A small network was shown many inputs. Here are its activations along a few directions, one row for each input.
In each table, some parts of the input vary, and every possible input appears once, in random order.
A made-up example of a description, with smaller parts first: values(2) and (point or line(11) or (line(4) and ring(5))).
Shared parts are said once, and a part with two or three values counts as separate values.

Other details of the inputs shift rows strongly along two fixed directions, in all tables alike. That doesn't count.

Rows:
r1: [ 12 -13 -53   5   2  10 -11  38  -6  -3  40  12  12]
r2: [-28   5  57 -13 -10  13 -22 -21 -38   0 -15  20  22]
r3: [  31  -22   23   70    1  -83   40  -48   50   -9 -100  -24  -45]
r4: [-56 -17  18 -33  -1  56 -31  -8  -2  14  23  24  16]
r5: [  -1   15   78   45   21 -120   22  -65  -20  -45 -116  -35  -11]
r6: [-27   2   5 -59 -36  83  -3   4  18  31  43  46 -31]
r7: [-34  10  78  11   2 -57 -23 -42 -58 -26 -65 -21  43]
r8: [ -4   2  28 -29   2  45  11 -17  19  13  13  52 -35]
r9: [ 74 -31 -56  29  16  26  53  18 110  36  27  17 -69]
r10: [ -8  -9 -21  -8   6  -6 -23  32 -14   1  35  -4  37]
r11: [ 53  -1 -50  34  14   0  30  13  35 -12 -15   4 -31]
r12: [-35  31 -28 -51 -15  71 -46  41 -78  -4  62   5  62]
r13: [-53  15  84  -4  25 -67 -14 -48 -54 -42 -66 -20  32]
r14: [  49   -8    2   67  -22  -90   69  -43   79   -2 -103  -30  -92]
r15: [-72   1  43 -47  20  26 -24 -20 -21  -9  10  16  19]
r16: [ 33  11 -47  30  -8 -66  17  19  -9 -14 -13 -31 -16]
r17: [ 57 -10 -70   9 -22  76  30  27  73  44  57  15 -47]
r18: [-39 -13 -15 -49 -26  77   0   5  40  30  42  32 -35]
r19: [ 58 -13   1  82   8 -73  27 -22  11 -11 -67 -57  12]
r20: [-20   8 -16 -10   6  37 -41  27 -65 -13  27  -1  72]
r21: [-17  10  12 -56 -41  87  -2   5   9  33  45  53 -34]
r22: [ -4   7  11 -14  21  32 -23   5 -32  -6  29  -5  43]
r23: [ 17  -8 -37 -11  20  -6   7  31  29   2  41  11 -16]
r24: [-10   0  29  13  14 -31 -28   1 -49  -6  -8 -38  70]
r25: [-48  25  15 -36  27 -22 -51  22 -99 -46  29  -7  69]
r26: [-13  24 -10 -12  -9 -47 -19  21 -46  -9  11 -38  34]
r27: [ 83 -21 -83  32 -18  31  56  25 117  53  36   5 -82]
Each input here is: values(3) and (line(4) or ring(5)).
The inputs of r24 and r27 match in every part but the values(3) part. If r3 is changed in the same way as r24 into r27, which row does it become?
> r14
Change only the values(3) part in r19. List by row number the other rows that result.
> r17, r22
Change only the values(3) part in r1. List by row number the other rows that result.
> r16, r25

Rows:
r28: [ 19 -11 -12   7   5  28  25 -13  40   6  -3  32 -50]
r29: [ 15  -4  19  37  30 -58  18 -22  12 -17 -42 -21  -7]
r30: [ -4  10  35   4  21 -29  -4 -23 -19 -22 -28 -11  10]
r31: [ 22   3  -6   8 -26   0  19  -1  29  17  -9 -15 -19]
r32: [-23  27   6 -39   5  41 -43  30 -79 -14  46   5  68]
r33: [ -5   4 -19 -25 -34  69   5   9  21  32  31  19 -25]
r34: [ 58  13 -23  59  -3 -53  32 -11  13 -24 -57 -16 -32]
r35: [ 28 -13 -50  18  10   4  16  17  23   1  16  -1  -5]
r36: [ 34 -28 -11  28   5  23  21  -4  52  24   4  10 -14]
r37: [-20  -9  -7 -19  14  -6  -4  11  11  -2   9   9  -6]
r38: [ 12 -12  18   9  -1  23   0 -10   6   9  -7   6  10]
r39: [ -2  -5 -21 -22 -18  50  -6  16  21  36  48  10   0]
r40: [ 39 -19 -44  18 -12  -8  30  11  64  24  13   7 -59]
r41: [ -4  15  19   6  -1 -46   9 -18 -16 -22 -40   1 -17]
r42: [  1   6  -8  -3 -24  -4  14  -3   5   2  -6   4 -35]
r43: [-21   5  14   7  -6 -32 -16  -7 -21  -1 -22 -37  25]
r44: [-52 -11  32 -31  10  51 -44  10 -40   3  33   9  68]
r45: [ -5  16   8  10  15 -30 -22  10 -66 -30  -1 -25  59]
r46: [ -9 -13  -2 -28 -15  96 -13   4   9  29  38  49   1]
r47: [-44   9  25  -9  -2 -57 -26  -5 -48 -25 -20 -36  39]
r48: [ -1  13   3  -6 -16 -22   3   3  -5  -2  -8 -11 -15]
r49: [ -6   1  -2  -9  13 -15  -4   3   0  -3  12  11  -4]
r50: [-15  10   1 -36   1  23  -9  10  -5   2  28  26  -8]
r51: [-17  -7  25  16  32 -47  -1 -18 -10 -24 -34 -23  17]
The inputs of r29 and r28 match in every part but one. If r40 is changed in the same way as r29 into r28, which row does it become?
> r42
What is each input in this table made of?
> line(4) and (point or ring(5))
Change only the ring(5) part in r50. List by row number the other rows that result.
> r30, r31, r38, r48
Which other rows agree with r37 in the line(4) part? List them by row number.
> r35, r43, r44, r47, r51
Change only the line(4) part in r32. List by row number the other rows that result.
> r34, r35, r45

Rows:
r52: [   6   16    2   12   14 -108   22  -12  -17  -43  -50  -27  -30]
r53: [ 18  21   3  -2 -31 -57  24 -15   9  -4 -53  -6 -62]
r54: [-32  -3  24 -40 -14  75 -25  -5 -20  20  28  32  13]
r55: [  7 -17  -8  26  27  -5  14 -11  31  -6  -8  13  -8]
r56: [  68   -5 -116   -9  -36   72   40   60   91   40   79   42  -99]
r57: [ 30 -29 -34  45  11 -39  48  -8  88   4 -26  -3 -58]
r58: [-35   7  50  -4  45 -19 -23 -11 -51 -34 -17  -4  57]
r59: [-36   9  28 -33 -16  48 -14 -11  -9  19  24  17  11]
r60: [-26   2  41   7  26 -53 -20 -12 -23 -26 -19 -16  33]
r61: [ -6  -3 -19 -22   0  64 -31  24 -34  17  53  13  47]
r62: [ 43 -16 -45  44 -12 -28  26   9  44  14 -12 -32 -20]
r63: [-47   0  19 -52 -20  60 -26  -1 -16  23  31  14  14]
r64: [  1  13  15   1  10   7 -34   7 -57 -19   4 -15  68]
r65: [ 35   6   3  52   6 -81  12  -8 -12 -15 -45 -53  21]
r66: [-26   0  37 -24 -11  64 -13  -8 -22   8  11  25  15]
The inputs of r58 and r66 match in every part but one. If r60 is changed in the same way as r58 into r66, which row does it become?
> r59
What is each input in this table made of?
> values(3) and (point or line(4))
Change only the values(3) part in r53. List by row number the other rows that result.
> r52, r56
Change only the line(4) part in r61. List by row number the other rows that result.
> r62, r64, r65

Rows:
r67: [ 76  -2 -56  16 -49  59  48  18  74  52  30  16 -74]
r68: [ 17 -26 -26  33  22 -50  19   3  55   6  -9 -29 -16]
r69: [ 41 -25   2  64   9  -4  20 -22  43  13 -46 -19   0]
r70: [ 49   6  37  41  14 -51  37 -33  17 -12 -56 -12 -28]
r71: [-59  30  48 -83  18  36 -45  14 -65  -9  66  25  47]
r72: [  5  18   5  24  42 -69   1  -8 -46 -61 -43   1   4]
r73: [ 74 -37 -87  60  26   1  29  27  69  -2   8   3 -22]
r74: [ 63 -35 -41  30   8  55  25  14  72  44  38  15 -19]
r75: [ -5  42 -12  18 -13 -70 -23  11 -94 -52 -44 -36  38]
r76: [-52  25  30 -46 -44  79 -42   4 -74  11  23   9  53]
r77: [-54  13  43  10 -29 -70 -15 -33 -56 -26 -72 -37  17]
r78: [-29 -26  38  38  16 -66  -8 -30  -9 -17 -67 -36  25]
r79: [ 16  35   6   8 -27 -79  12   1 -34 -10 -30 -50   2]
r80: [-60 -16  29 -57   3  69 -20 -14  10   9  27  61 -14]
r81: [-59  10  21 -71  19  26 -24   8 -13  -6  52  32   0]
r82: [-17  -8  22 -44  -1 116 -15  -7  11  23  39  62  -1]
r83: [  7   2 -53 -16 -33 -10  28  18  50  20  21  -3 -66]
r84: [-12  -9  -7 -24  18  29 -27  30 -11  18  62  -3  53]
The inputs of r84 and r79 match in every part but one. If r69 is changed in the same way as r84 into r79, which row does it become?
> r76
What is each input in this table made of?
> values(3) and (point or ring(5))
Change only the values(3) part in r74. List by row number the other rows that result.
> r67, r70
Change only the values(3) part in r72. List by row number the other rows that result.
> r73, r75
